These are the activations of a small network on made-up records, seen along a few directions, one row for each record.
Each row is followed by the record's values for the fields PUF, SIBO, DEVOV, DOP, FADI, VUVO.
A field that a record lacks is written absent.
Other fields move the rows too, some of them a lot.
(in the rows, 500 means zero)
Random noise pushes rows far along 11 fixed directions. That doesn't count. These rows show it; they differ only by the noise:
[520 556 549 450 439 524 545 468 446 457 449 550 533 493 491 408 511 419
 523 607 616 392 541 474 467 501 562 492 475 474 545 664 492]
[662 484 432 653 607 310 498 328 482 376 498 543 675 518 594 433 403 294
 527 488 553 389 445 505 344 523 431 429 437 537 564 583 397]
[438 547 622 454 530 300 595 415 525 578 418 490 603 447 334 616 540 238
 436 515 528 290 554 506 358 293 504 605 505 528 483 446 462]
[397 484 589 537 607 366 524 513 508 591 346 460 554 484 427 634 525 344
 493 505 476 497 567 467 412 336 478 559 515 560 569 483 436]
[412 535 436 510 499 649 504 547 562 504 467 541 336 428 489 659 419 648
 616 462 389 744 571 539 614 678 492 467 555 810 456 631 612]
[496 504 474 504 486 504 444 414 461 462 353 503 517 488 492 524 508 486
 566 468 487 439 501 430 467 602 487 563 529 609 495 617 520]
[722 524 509 484 460 507 474 300 562 428 620 366 595 412 658 490 364 461
 639 402 526 295 450 658 648 575 575 549 580 559 466 403 467]
[333 456 431 567 497 370 594 448 474 590 456 660 412 507 349 551 455 431
 382 648 457 641 471 520 351 511 387 297 319 617 603 585 585]
[525 551 682 448 547 543 446 564 382 457 404 535 599 542 563 447 465 445
 496 482 483 366 679 455 498 389 528 668 594 445 541 440 386]
[507 381 537 472 625 442 510 663 506 425 201 589 384 613 417 431 359 472
 494 474 371 629 434 419 433 533 433 570 511 494 498 573 421]
[505 645 513 481 391 466 580 326 492 478 529 541 615 421 409 520 530 317
 535 585 634 286 569 510 422 465 577 468 477 585 472 616 536]
[479 491 592 465 607 505 634 709 483 540 425 614 351 565 412 522 445 521
 435 598 423 676 557 532 513 457 468 518 467 551 520 532 466]
[563 543 565 394 387 615 518 463 394 548 449 482 441 527 457 473 537 602
 509 576 488 365 504 526 632 571 563 598 508 508 477 442 536]

[359 389 625 509 599 450 366 525 345 665 419 396 550 498 646 575 631 564
 427 477 458 479 603 457 491 390 406 630 521 433 700 406 461]
PUF=fote SIBO=fafi DEVOV=tulo DOP=absent FADI=absent VUVO=toti
[412 535 400 391 271 520 516 322 498 408 521 581 497 420 460 347 528 443
 471 567 681 353 390 438 383 632 555 357 418 444 510 779 652]
PUF=vemez SIBO=bufog DEVOV=velu DOP=absent FADI=absent VUVO=fako
[421 432 498 437 384 465 459 352 452 529 659 466 559 367 711 344 668 480
 467 611 784 378 495 528 438 528 521 427 413 360 716 802 586]
PUF=bir SIBO=bufog DEVOV=velu DOP=rotu FADI=ren VUVO=absent
[494 524 459 629 403 607 365 395 335 654 426 334 631 568 503 496 722 586
 576 653 615 426 547 416 597 442 575 446 448 400 609 382 463]
PUF=absent SIBO=fafi DEVOV=velu DOP=rotu FADI=ren VUVO=absent
[562 442 543 407 571 553 498 684 433 453 514 630 361 584 545 375 576 686
 378 503 456 581 507 480 517 585 411 663 504 401 470 565 494]
PUF=bir SIBO=bufog DEVOV=velu DOP=rotu FADI=ren VUVO=absent
[608 603 357 588 430 532 519 361 503 471 514 391 535 500 455 608 599 548
 600 453 502 440 348 436 577 626 577 479 494 595 385 472 550]
PUF=vemez SIBO=bufog DEVOV=tulo DOP=fon FADI=ren VUVO=absent
[631 629 433 633 583 572 564 569 418 416 638 636 555 570 556 474 527 543
 504 580 542 588 610 492 487 553 469 408 461 572 483 574 453]
PUF=fote SIBO=fafi DEVOV=velu DOP=absent FADI=absent VUVO=toti
[469 612 499 453 320 579 633 453 620 607 657 340 497 372 457 564 623 464
 604 638 689 462 469 579 644 406 690 378 474 461 484 547 568]
PUF=bir SIBO=fafi DEVOV=tulo DOP=rotu FADI=dus VUVO=absent
[616 426 513 451 360 662 350 445 338 459 386 433 488 596 621 257 461 640
 551 572 529 372 403 453 646 646 580 517 494 316 587 468 470]
PUF=absent SIBO=fafi DEVOV=tulo DOP=rotu FADI=ren VUVO=absent
[459 562 503 447 377 731 261 479 519 273 408 471 630 437 677 363 366 499
 719 327 548 412 623 373 536 558 636 540 699 440 479 631 478]
PUF=vemez SIBO=fafi DEVOV=tulo DOP=absent FADI=absent VUVO=toti
[400 514 463 403 302 617 540 430 547 577 579 476 393 399 482 475 496 560
 551 641 605 513 475 603 602 578 593 348 448 516 557 641 654]
PUF=fote SIBO=fafi DEVOV=tulo DOP=absent FADI=absent VUVO=fako
[371 471 442 544 453 356 494 391 471 603 338 494 528 550 279 571 571 420
 420 522 447 431 407 399 355 451 445 457 405 487 485 389 536]
PUF=fote SIBO=bufog DEVOV=dufeb DOP=absent FADI=absent VUVO=toti
[436 600 546 502 439 613 454 462 402 535 557 505 573 492 522 532 563 542
 505 547 516 433 668 489 535 453 541 511 524 505 526 453 519]
PUF=fote SIBO=bufog DEVOV=tulo DOP=absent FADI=absent VUVO=fako
[483 423 496 500 626 366 519 441 591 539 691 473 500 332 684 609 546 472
 456 414 527 538 515 604 455 517 385 552 509 617 578 631 535]
PUF=bir SIBO=bufog DEVOV=dufeb DOP=rotu FADI=absent VUVO=absent
[352 387 629 533 582 539 371 584 401 572 493 423 539 482 800 451 483 563
 491 529 550 627 617 505 543 393 488 446 509 370 826 535 434]
PUF=fote SIBO=bufog DEVOV=tulo DOP=absent FADI=absent VUVO=fako
[302 400 332 366 186 570 256 175 531 508 505 476 438 358 483 502 465 679
 498 330 393 365 380 483 529 786 444 473 509 580 445 451 768]
PUF=bir SIBO=bufog DEVOV=velu DOP=rotu FADI=ren VUVO=absent
[369 357 439 464 567 323 395 404 593 457 408 474 489 382 568 548 551 442
 482 296 498 473 416 422 334 593 379 622 548 568 504 698 572]
PUF=bir SIBO=bufog DEVOV=velu DOP=fon FADI=ren VUVO=absent
[424 596 525 405 375 627 455 445 378 462 585 610 482 464 511 476 577 603
 423 506 516 397 593 442 504 624 504 556 522 537 455 568 619]
PUF=absent SIBO=fafi DEVOV=velu DOP=fon FADI=ren VUVO=absent
[421 452 506 445 352 694 427 586 526 543 373 337 418 521 539 412 507 636
 622 559 560 610 389 429 694 500 686 394 526 319 592 490 506]
PUF=vemez SIBO=bufog DEVOV=velu DOP=rotu FADI=ren VUVO=absent
[519 676 440 475 479 562 458 412 418 409 720 734 518 455 483 636 509 631
 395 331 333 401 694 518 439 681 348 662 570 758 279 437 627]
PUF=fote SIBO=fafi DEVOV=tulo DOP=absent FADI=absent VUVO=toti
[280 421 590 352 463 436 484 574 549 528 455 580 428 460 440 470 424 430
 397 467 456 529 523 486 409 399 463 513 496 380 547 512 534]
PUF=fote SIBO=fafi DEVOV=tulo DOP=rotu FADI=ren VUVO=absent
[318 528 590 469 522 492 641 722 570 508 473 644 429 500 390 452 396 359
 432 631 553 694 597 492 390 308 559 331 449 441 579 628 483]
PUF=vemez SIBO=bufog DEVOV=dufeb DOP=absent FADI=absent VUVO=fako
[393 295 587 375 507 479 318 479 516 575 502 333 485 377 733 433 589 585
 474 404 567 451 502 528 551 483 456 637 563 313 671 546 525]
PUF=absent SIBO=fafi DEVOV=velu DOP=rotu FADI=ren VUVO=absent
[443 453 478 546 596 477 468 493 459 523 666 514 486 401 740 559 570 589
 449 464 536 605 553 546 472 566 398 492 481 579 658 660 547]
PUF=vemez SIBO=bufog DEVOV=tulo DOP=absent FADI=absent VUVO=toti
[660 455 580 559 565 474 546 599 420 525 385 505 511 717 425 396 336 473
 460 582 376 500 434 534 558 379 528 452 459 355 522 152 341]
PUF=fote SIBO=bufog DEVOV=velu DOP=absent FADI=absent VUVO=fako
[481 483 403 584 421 482 433 360 417 592 351 454 502 551 353 593 596 549
 507 522 426 432 420 437 476 590 461 510 448 588 458 407 568]
PUF=absent SIBO=fafi DEVOV=tulo DOP=absent FADI=absent VUVO=toti
[533 374 625 347 669 302 655 687 567 517 656 668 366 484 462 437 468 470
 237 493 444 533 533 657 399 394 320 641 448 396 463 490 484]
PUF=bir SIBO=fafi DEVOV=tulo DOP=rotu FADI=ren VUVO=absent
[599 546 528 474 459 615 581 588 449 519 333 491 428 608 375 460 476 538
 576 628 498 499 471 484 601 514 605 512 497 507 459 474 466]
PUF=fote SIBO=bufog DEVOV=tulo DOP=absent FADI=absent VUVO=toti
[196 472 556 253 338 454 575 407 688 691 579 358 345 235 410 687 631 480
 465 476 594 433 458 592 525 454 562 549 517 532 504 626 717]
PUF=fote SIBO=bufog DEVOV=tulo DOP=absent FADI=absent VUVO=fako
[624 583 371 527 397 623 487 412 483 444 614 493 500 467 544 424 630 614
 593 575 642 458 506 499 571 655 551 464 475 525 437 680 556]
PUF=bir SIBO=bufog DEVOV=tulo DOP=rotu FADI=ren VUVO=absent
[316 484 566 541 551 497 405 536 440 606 475 466 576 448 587 566 691 491
 456 535 595 529 656 421 414 393 458 551 512 473 650 610 495]
PUF=absent SIBO=fafi DEVOV=velu DOP=absent FADI=absent VUVO=toti
[460 538 485 595 456 655 383 506 381 522 395 475 540 579 520 503 474 613
 557 523 427 551 605 429 592 504 532 457 529 542 549 372 472]
PUF=bir SIBO=bufog DEVOV=tulo DOP=absent FADI=absent VUVO=fako
[547 487 635 477 494 594 519 580 487 576 663 382 535 489 661 439 433 539
 522 582 544 535 564 647 714 328 600 423 515 333 633 271 400]
PUF=bir SIBO=fafi DEVOV=velu DOP=rotu FADI=ren VUVO=absent
[418 464 593 397 565 533 567 732 428 457 562 683 344 550 569 385 543 587
 313 576 515 656 531 449 437 512 417 521 431 380 596 681 530]
PUF=absent SIBO=fafi DEVOV=dufeb DOP=fon FADI=absent VUVO=absent
[333 480 514 331 463 596 367 508 450 386 617 643 428 362 716 451 501 660
 410 320 491 501 600 452 423 696 390 634 574 553 518 769 650]
PUF=vemez SIBO=bufog DEVOV=tulo DOP=absent FADI=absent VUVO=toti
[294 548 543 399 470 296 502 354 588 455 426 561 636 328 369 590 552 200
 448 391 581 277 583 394 219 397 477 609 572 584 443 707 554]
PUF=bir SIBO=bufog DEVOV=dufeb DOP=rotu FADI=ren VUVO=absent
[768 577 433 462 440 539 490 399 572 282 601 545 561 508 521 379 343 472
 583 357 493 332 426 560 538 638 536 580 590 498 276 457 472]
PUF=absent SIBO=fafi DEVOV=dufeb DOP=rotu FADI=ren VUVO=absent
[344 472 525 559 463 471 540 541 490 634 552 466 518 492 516 471 598 441
 467 704 643 598 527 508 465 337 549 280 378 342 714 570 498]
PUF=fote SIBO=fafi DEVOV=dufeb DOP=absent FADI=absent VUVO=fako
[616 503 535 484 545 519 516 550 470 443 427 526 528 582 495 422 483 485
 512 527 503 452 503 482 493 510 515 570 528 453 466 518 433]
PUF=fote SIBO=bufog DEVOV=velu DOP=absent FADI=absent VUVO=fako
[585 533 331 604 425 452 531 393 472 463 296 526 549 630 279 440 572 423
 548 608 547 426 328 360 387 588 523 403 394 488 415 559 495]
PUF=fote SIBO=bufog DEVOV=velu DOP=absent FADI=absent VUVO=toti
[381 489 431 449 297 475 492 336 525 502 413 490 504 477 367 434 411 406
 497 536 538 392 359 466 438 498 572 330 426 428 518 494 595]
PUF=vemez SIBO=bufog DEVOV=tulo DOP=absent FADI=absent VUVO=fako
[530 454 506 454 510 577 589 617 597 590 638 420 339 452 592 524 503 636
 534 567 541 689 444 657 684 542 526 435 481 510 562 558 545]
PUF=fote SIBO=fafi DEVOV=dufeb DOP=absent FADI=absent VUVO=toti
[680 557 462 521 499 459 606 393 440 550 676 581 476 528 396 561 520 542
 417 581 440 387 496 663 546 560 427 508 412 638 389 361 530]
PUF=fote SIBO=fafi DEVOV=tulo DOP=rotu FADI=ren VUVO=absent

Which values does each new row have?
[572 468 601 335 533 507 454 572 586 360 411 376 548 419 676 378 548 413
 620 370 667 347 466 425 496 498 594 709 652 324 507 766 421]
PUF=fote SIBO=fafi DEVOV=dufeb DOP=absent FADI=absent VUVO=toti
[601 591 312 617 414 639 544 494 661 405 532 481 470 462 441 472 444 521
 729 573 610 658 457 526 598 612 642 283 489 615 410 696 544]
PUF=vemez SIBO=bufog DEVOV=tulo DOP=rotu FADI=ren VUVO=absent
[324 476 539 425 403 433 498 461 552 522 475 499 516 434 435 490 449 386
 452 507 535 482 497 485 421 391 522 423 477 435 557 528 530]
PUF=bir SIBO=bufog DEVOV=tulo DOP=rotu FADI=ren VUVO=absent
[317 525 582 543 543 487 461 558 484 512 411 484 599 488 567 492 457 346
 524 528 575 566 626 413 409 313 546 398 509 444 672 569 426]
PUF=fote SIBO=bufog DEVOV=dufeb DOP=absent FADI=absent VUVO=fako
[640 402 427 519 584 551 517 697 527 517 323 523 312 670 339 460 544 701
 511 532 374 693 391 464 596 596 446 584 490 481 360 448 454]
PUF=bir SIBO=bufog DEVOV=velu DOP=rotu FADI=ren VUVO=absent
[468 520 479 479 361 555 490 421 425 489 491 549 502 528 435 410 437 504
 471 570 489 423 492 496 498 504 538 391 444 437 524 428 545]
PUF=vemez SIBO=bufog DEVOV=tulo DOP=absent FADI=absent VUVO=fako
[431 596 691 399 358 662 460 564 484 457 433 515 593 512 497 355 283 394
 566 570 550 392 705 530 584 289 688 444 593 353 564 360 419]
PUF=fote SIBO=bufog DEVOV=tulo DOP=absent FADI=absent VUVO=fako
[619 451 507 414 488 511 424 438 659 398 464 363 522 390 599 492 435 498
 645 327 527 389 441 533 599 578 555 660 658 534 403 579 489]
PUF=bir SIBO=bufog DEVOV=tulo DOP=rotu FADI=ren VUVO=absent
[420 425 435 511 480 422 545 421 400 625 488 521 430 481 520 494 738 554
 402 668 638 505 403 465 398 608 416 446 340 509 665 788 612]
PUF=fote SIBO=bufog DEVOV=dufeb DOP=absent FADI=absent VUVO=toti
[542 600 467 472 317 721 409 418 491 365 567 448 575 451 695 347 446 547
 679 500 664 431 516 471 613 609 672 390 546 421 553 647 522]
PUF=fote SIBO=bufog DEVOV=dufeb DOP=absent FADI=absent VUVO=toti
[442 672 488 645 479 529 489 474 450 479 452 546 688 556 396 538 490 353
 552 560 539 465 657 395 409 346 564 384 490 529 494 445 434]
PUF=fote SIBO=bufog DEVOV=tulo DOP=absent FADI=absent VUVO=toti
[714 432 477 588 584 383 537 478 483 511 550 413 551 604 560 416 493 494
 469 526 511 445 336 551 529 481 476 471 415 346 532 332 383]
PUF=fote SIBO=bufog DEVOV=dufeb DOP=absent FADI=absent VUVO=toti
[515 478 450 593 609 301 606 406 642 627 644 398 522 427 450 722 503 417
 470 448 456 543 424 638 482 424 427 446 458 636 467 339 511]
PUF=fote SIBO=bufog DEVOV=velu DOP=absent FADI=absent VUVO=toti
[526 513 433 504 566 583 410 574 530 298 320 657 432 530 480 504 352 571
 585 331 353 606 571 397 438 722 424 606 629 729 345 697 531]
PUF=fote SIBO=bufog DEVOV=tulo DOP=absent FADI=absent VUVO=fako
[677 456 360 562 562 431 495 408 461 367 526 602 470 554 553 441 494 560
 465 445 442 492 354 476 433 748 384 524 461 596 426 613 515]
PUF=bir SIBO=bufog DEVOV=velu DOP=rotu FADI=ren VUVO=absent
[417 474 437 585 511 465 383 392 360 453 461 571 549 552 571 535 447 536
 439 405 373 508 477 400 420 585 407 451 486 572 562 419 535]
PUF=vemez SIBO=bufog DEVOV=velu DOP=fon FADI=ren VUVO=absent
[442 531 492 493 440 520 510 479 566 590 385 388 504 478 330 582 615 471
 582 545 536 480 502 481 552 416 590 533 537 512 436 456 516]
PUF=bir SIBO=bufog DEVOV=velu DOP=rotu FADI=ren VUVO=absent
[579 493 565 445 492 574 542 545 393 594 580 428 443 499 607 459 669 640
 475 635 609 474 518 533 634 523 544 559 457 454 582 568 502]
PUF=bir SIBO=bufog DEVOV=tulo DOP=rotu FADI=ren VUVO=absent
[314 407 511 488 406 538 397 420 397 623 519 428 471 451 610 509 552 629
 452 538 485 541 480 503 577 524 476 428 438 453 693 446 585]
PUF=bir SIBO=bufog DEVOV=tulo DOP=fon FADI=ren VUVO=absent
[453 360 552 440 404 435 386 370 435 590 440 408 543 507 532 403 499 524
 433 512 508 317 416 517 504 461 478 515 458 306 616 350 513]
PUF=fote SIBO=bufog DEVOV=tulo DOP=absent FADI=absent VUVO=toti
[769 581 658 463 611 427 598 635 467 540 387 414 631 628 327 447 728 361
 506 601 606 245 575 457 500 248 584 789 561 320 348 374 278]
PUF=bir SIBO=fafi DEVOV=velu DOP=rotu FADI=ren VUVO=absent
